These are the activations of a small neural network, seen along a few directions. Each row is one input.
In each table, some parts of the input vary, and every possible input appears once, in random order.
Descriptions start from the smaller parts, as in this example, which fits no table here: values(2) and (point or ring(11) or (ring(5) and line(6))).
Shared parts are said once, and a part with two or three values counts as separate values.

Other details of the inputs vary at random and push rows far along three fixed directions, the same in every table; ignore that.

A family of inputs:
r1: -12 -5 16 1 -1 -3 6 -8 -10 -29 15 6 -18
r2: -3 8 14 3 -16 9 -12 -12 -10 3 11 -1 -12
r3: 7 18 -2 7 -14 -2 -11 -6 23 36 -6 -32 14
r4: 0 -2 8 -36 6 -20 8 13 -16 -3 -11 15 4
r5: -23 -12 -24 13 20 19 7 -3 8 -12 -1 -6 9
r6: -7 -3 -17 11 9 8 -8 -7 18 12 -1 -15 13
r7: -10 6 10 20 -12 4 -14 -18 1 11 21 -5 -12
r8: 3 -7 -10 3 18 7 12 12 -4 -18 -13 4 0
r9: 31 1 11 -19 0 -15 -4 21 -5 -5 -18 -4 1
r10: 0 -2 19 4 -8 -1 6 -7 -9 -16 13 10 -18
r11: -24 9 -3 21 -11 17 -12 -25 -1 7 21 -13 -4
r12: 18 5 3 -1 -6 -1 4 8 7 12 -11 -7 6
r13: 13 9 24 -3 -26 -13 -25 -11 -8 8 11 -6 -11
r14: -11 -10 -16 7 13 17 9 2 5 -15 -3 7 7
r15: 6 4 -8 6 1 8 6 -1 9 9 -10 -6 6
r16: 10 4 9 -34 -3 -26 -3 15 -19 12 -14 11 7
r17: -6 -7 -12 0 18 7 12 4 2 -22 -10 0 2
r18: 0 -14 -13 11 20 -4 6 13 4 -14 -7 -4 7
r19: 26 -1 12 -14 5 -9 4 23 -7 -12 -15 5 -2
r20: -26 6 1 23 -11 8 -12 -29 8 9 24 -13 -6
r21: -20 6 6 -12 -36 -3 5 -20 -20 -9 50 6 -48
r22: 15 -3 -5 2 1 3 -6 2 9 13 -8 0 9
r23: -19 -10 -20 24 19 10 16 1 19 -6 2 -2 9
r24: -8 -4 10 -2 0 8 1 -11 -10 -29 17 21 -16
r25: -3 7 13 -3 -5 3 -1 -11 -17 -23 10 3 -17
r26: -1 -14 -13 3 13 15 9 5 -1 -12 -7 7 5
r27: 20 -17 2 -13 18 -4 -1 21 -12 -26 -12 19 -4
r28: 32 -10 11 -15 -4 -13 -5 15 -2 -3 -15 11 0
r29: 33 12 13 -1 -20 -19 -19 12 14 39 -15 -20 9
r30: -8 12 24 -29 -17 -16 4 -5 -22 2 8 23 -9
r31: -4 6 -13 14 4 8 8 1 22 13 -4 -13 14
r32: -6 -14 -20 10 23 8 -2 4 2 -13 -1 0 7
r33: -7 6 -4 -13 -1 -11 8 2 -5 28 -7 8 13
r34: -8 -15 -16 13 16 7 7 3 11 -12 -1 7 6
r35: 8 19 -5 7 -17 4 -7 -7 23 33 -9 -19 14
r36: -14 8 -6 -7 4 -9 4 3 -4 31 -4 2 12
Description of these inputs: point or (ring(5) and (point or ring(6))).
Which other rows does r35 become when the ring(5) part takes its other values? List them by row number.
Answer: r8, r15, r17, r25
Which other rows does r23 become when the ring(6) part takes its other values? List them by row number.
Answer: r14, r24, r31, r34, r35

A family of inputs:
r37: 5 -10 -18 -11 20 1 9 16 -1 -4 -20 7 14
r38: 22 -5 -3 -9 3 2 4 17 7 0 -20 5 10
r39: 33 0 8 -13 -9 -11 -5 19 2 -1 -13 -4 -4
r40: -10 17 29 6 -22 -6 -19 -25 -10 9 25 -5 -16
r41: 22 10 6 -20 -14 -7 -3 7 5 15 -15 -4 5
r42: 19 8 -6 -4 -6 -12 -4 15 18 26 -18 -23 14
r43: 6 -10 -7 -16 12 -9 3 16 -9 -12 -11 6 4
r44: -15 -14 -26 26 18 11 3 -1 12 -4 5 -10 5
r45: 13 8 14 -11 -15 -6 -18 -3 -2 19 -5 1 6
r46: -11 -9 -24 15 14 21 14 -2 10 -9 2 2 3
r47: 10 12 2 -8 -17 -8 -6 1 9 19 -3 -16 3
r48: 7 -5 -8 0 -2 6 -6 -2 5 5 -2 1 2
r49: -7 -19 6 -6 8 3 6 -1 -23 -49 17 23 -25
r50: 3 -7 22 -8 0 -3 2 -2 -19 -32 6 22 -17
r51: -13 -6 -19 27 18 14 14 -1 14 -5 2 -7 5
r52: 5 3 2 -5 7 -3 10 9 5 -1 -15 1 9
r53: 26 -10 -22 -6 9 -3 3 26 17 4 -23 -8 15
r54: -23 -3 -1 9 18 3 12 -5 -10 -17 6 4 -3
r55: -13 -17 -8 -2 27 0 16 12 -16 -37 0 13 -7
r56: 19 9 21 -9 -15 -4 -3 1 -3 -2 -3 6 -7
r57: -33 14 21 10 -8 8 1 -30 -18 -9 26 8 -16
r58: -20 0 -20 18 3 6 -10 -12 12 20 11 -16 10
r59: 1 -6 17 1 0 -3 -1 -5 -13 -23 11 11 -17
r60: -10 15 16 7 -16 -1 -17 -20 0 20 11 -5 0
r61: -10 13 -6 11 -6 9 2 -9 15 25 -3 -14 13
r62: -9 6 7 13 -14 10 -10 -21 3 13 13 -3 -3
r63: 5 -14 -11 -25 -1 -19 20 23 -9 0 2 22 -9
r64: -32 2 -17 20 12 17 7 -15 5 11 5 -4 13
r65: 23 2 27 -24 -16 -20 -19 8 -18 -8 1 6 -14
r66: -6 2 -9 12 12 0 12 5 13 6 -8 -13 11
r67: -7 12 8 2 -20 4 -19 -22 -1 20 15 -5 -4
What is each input in this table made of?
Answer: point or (ring(5) and ring(6))
Which other rows does r43 become when the ring(5) part takes its other values? List them by row number.
Answer: r47, r49, r53, r58
A walk changes only the ring(5) part. It starts at r46 and steps to r41. List the rest of the walk in order.
Answer: r37, r67, r48

A family of inputs:
r68: 6 8 7 5 -4 -4 -9 -1 5 18 -8 -8 10
r69: 8 11 32 -11 -29 -3 -21 -19 -16 -4 20 9 -22
r70: 46 -12 -6 -51 9 -31 3 50 -4 8 -45 14 21
r71: -13 -17 -11 5 20 17 20 1 -8 -37 3 17 -8
r72: -24 5 -7 5 -7 -2 2 -12 -3 18 19 -3 -3
r73: -24 -9 -17 20 18 8 9 -6 4 -13 9 -7 -2
r74: -8 6 -4 13 -10 11 -3 -15 5 6 14 -7 -7
r75: 13 0 2 0 -11 -6 -17 0 6 16 1 -6 3
r76: 24 -13 -6 -19 13 -8 10 29 -1 -22 -21 9 3
r77: 2 1 1 -4 7 0 3 3 -2 -9 -7 -1 4
r78: -14 2 -14 18 8 11 -5 -8 12 17 -4 -14 17
r79: 3 4 -8 9 -9 -2 -3 1 14 16 3 -17 2
r80: -7 7 16 9 -13 4 -8 -18 -2 3 13 3 -8
r81: 11 9 -6 1 -9 2 -3 4 18 24 -11 -17 13
r82: -24 5 -12 22 6 11 0 -16 9 6 12 -15 3
r83: 17 3 29 -15 -14 -5 1 0 -15 -19 4 15 -21
r84: -7 -2 32 -10 -3 2 17 -5 -28 -53 20 28 -35
r85: 19 10 30 -15 -25 -17 -23 -3 -13 9 6 -2 -13
r86: 1 5 5 7 -18 1 -7 -11 2 7 15 -6 -12
r87: 2 -1 -19 13 4 9 -8 -1 21 25 -12 -13 23
r88: -31 -16 -21 5 34 7 31 6 -6 -21 0 19 6
r89: 2 -3 0 -2 7 -1 -6 4 -5 -5 -4 2 3
r90: -7 -15 -19 9 36 5 20 16 5 -20 -16 3 13
r91: 2 11 -4 -14 -10 -8 -2 2 4 32 -10 -5 14
The inputs of r68 and r78 match in every part but one. If r80 is changed in the same way as r68 into r78, which row does it become?
Answer: r87
What is each input in this table made of?
Answer: line(4) and (point or ring(5))
Which other rows agree with r72 in the line(4) part? List them by row number.
Answer: r73, r75, r79, r85, r86
